A small network was shown many inputs. Here are its activations along a few directions, one row for each input.
Each table varies a few parts of the input and shows all the possible inputs, shuffled.
A made-up example of a description, with smaller parts first: one of 3 separate values, together with either a single point or one of 9 places around a ring or (one of 5 places around a ring, together with one of 6 places along a line).
Shared parts are said once, and a part with two or three values counts as separate values.
In the rows, 100 means zero.

Other details of the inputs vary at random and push rows far along two fixed directions, the same in every table; ignore that.
These rows show it; all are for the same input, with only those details redrawn:
104  118  103  83  124  57  118  121  100  67  101  102
128  59  144  108  31  88  66  64  155  84  65  96
104  118  104  82  123  55  118  121  101  66  101  101
104  118  104  83  123  56  118  121  101  67  101  102
128  59  144  108  31  87  66  64  155  84  65  96
87  104  73  136  145  153  124  98  74  128  123  119

Rows:
x1: 104  106  95  75  122  56  116  119  101  62  112  103
x2: 82  123  80  124  115  153  100  94  52  150  140  99
x3: 86  115  69  125  110  150  102  100  52  154  127  97
x4: 104  118  104  83  123  56  118  121  101  67  101  102
x5: 128  37  148  97  36  87  69  66  155  86  72  91
x6: 104  130  101  56  118  68  111  120  105  78  87  112
x7: 86  119  99  65  128  53  119  106  108  77  87  105
x8: 76  106  53  138  131  144  99  108  64  151  127  84
x9: 81  113  64  135  121  142  110  94  61  154  137  87
x10: 88  48  102  153  25  187  52  69  110  163  88  92
x11: 109  100  114  60  122  65  114  130  90  66  99  103
x12: 101  125  97  75  121  63  120  116  108  63  95  97
x13: 92  96  69  118  138  165  117  103  61  123  125  127
x14: 106  128  102  63  113  73  113  122  98  61  86  103
x15: 92  122  104  54  118  64  113  112  98  76  78  112
x16: 133  63  150  96  24  98  60  71  143  82  58  102
x17: 100  63  114  159  36  176  56  32  114  167  114  84
x18: 81  108  58  128  121  152  92  115  54  151  118  93
x19: 61  100  60  139  120  149  105  116  71  146  130  88
x20: 98  127  96  67  126  58  118  115  115  79  96  105
Changing only one part turns x11 into x5. The same change can be made to x13. Which row results? -> x1
What is each input in this table made of? -> one of 2 separate values, together with either one of 4 places along a line or one of 6 places along a line
Which other rows does x19 become when the choice among 2 separate values takes its other values? List them by row number. -> x10

Rows:
x21: 92  102  91  120  110  115  101  97  89  124  113  93
x22: 103  121  105  68  106  52  102  127  96  71  86  96
x23: 129  54  143  108  45  111  73  61  153  84  65  110
x24: 92  98  94  121  103  120  102  104  89  118  116  96
x25: 90  100  92  105  105  129  103  103  83  114  108  103
x26: 105  119  102  68  104  49  101  119  100  76  104  90
x27: 101  123  107  67  101  55  104  128  98  69  89  98
x28: 88  102  85  120  110  114  101  94  87  120  112  93
x29: 103  123  102  63  105  55  104  120  99  73  98  89
x30: 105  117  102  64  104  57  103  127  97  69  97  89
x31: 91  105  89  104  113  125  103  96  83  121  106  100
x32: 110  90  98  117  125  128  121  89  93  97  106  125
x33: 86  103  87  120  104  117  103  94  89  118  115  95
x34: 94  94  90  110  109  120  98  101  82  120  110  102
x35: 99  100  96  112  130  130  118  88  100  103  104  122
x36: 106  114  102  70  104  51  101  126  97  72  103  91
x37: 88  107  91  103  108  127  104  97  84  118  109  102
x38: 97  114  104  81  99  46  104  125  99  68  104  84
x39: 92  111  87  107  112  123  103  98  85  121  98  107
x40: 90  95  86  122  107  116  100  100  86  116  110  94
x41: 95  113  83  107  110  126  103  99  88  119  102  107
x42: 95  98  92  111  131  131  119  89  104  104  101  125
x43: 95  86  88  108  129  130  121  97  101  106  97  123
x44: 96  104  87  120  107  118  101  98  93  122  117  93
x45: 94  96  92  121  108  117  100  103  88  120  112  94
x46: 108  96  98  116  126  128  122  82  95  102  107  124
x47: 106  116  104  81  103  48  103  128  103  72  105  82
x48: 93  98  90  105  110  126  101  102  82  117  104  100
x49: 92  92  87  107  130  129  122  90  103  111  98  123
x50: 100  114  108  70  102  51  103  126  96  72  103  93
x51: 116  73  135  102  24  107  61  64  141  104  64  97
x52: 119  61  134  103  29  98  57  61  139  109  74  89
x53: 116  64  136  103  25  100  59  63  140  106  78  91
x54: 124  51  139  107  46  112  74  61  158  84  61  113
x55: 92  103  81  121  107  118  101  94  91  118  115  93
x56: 99  121  110  79  101  46  105  121  104  76  106  84
x57: 94  97  82  122  105  119  99  101  89  114  114  93
x58: 106  123  101  67  104  55  102  128  99  69  89  96
What is each input in this table made of? -> one of 2 separate values, together with either one of 4 places along a line or (one of 3 separate values, together with one of 5 places along a line)
Changing only the choice among 2 separate values turns x50 into x53. The same change can be made to x58. Which row results? -> x41
Which other rows does x55 become when the choice among 3 separate values takes its other values? List them by row number. -> x28, x33
Which other rows does x46 become when the place on the line of 4 takes its other values? List them by row number. -> x35, x42, x49
Which other rows does x39 become when the choice among 3 separate values takes its other values? List them by row number. -> x41, x51
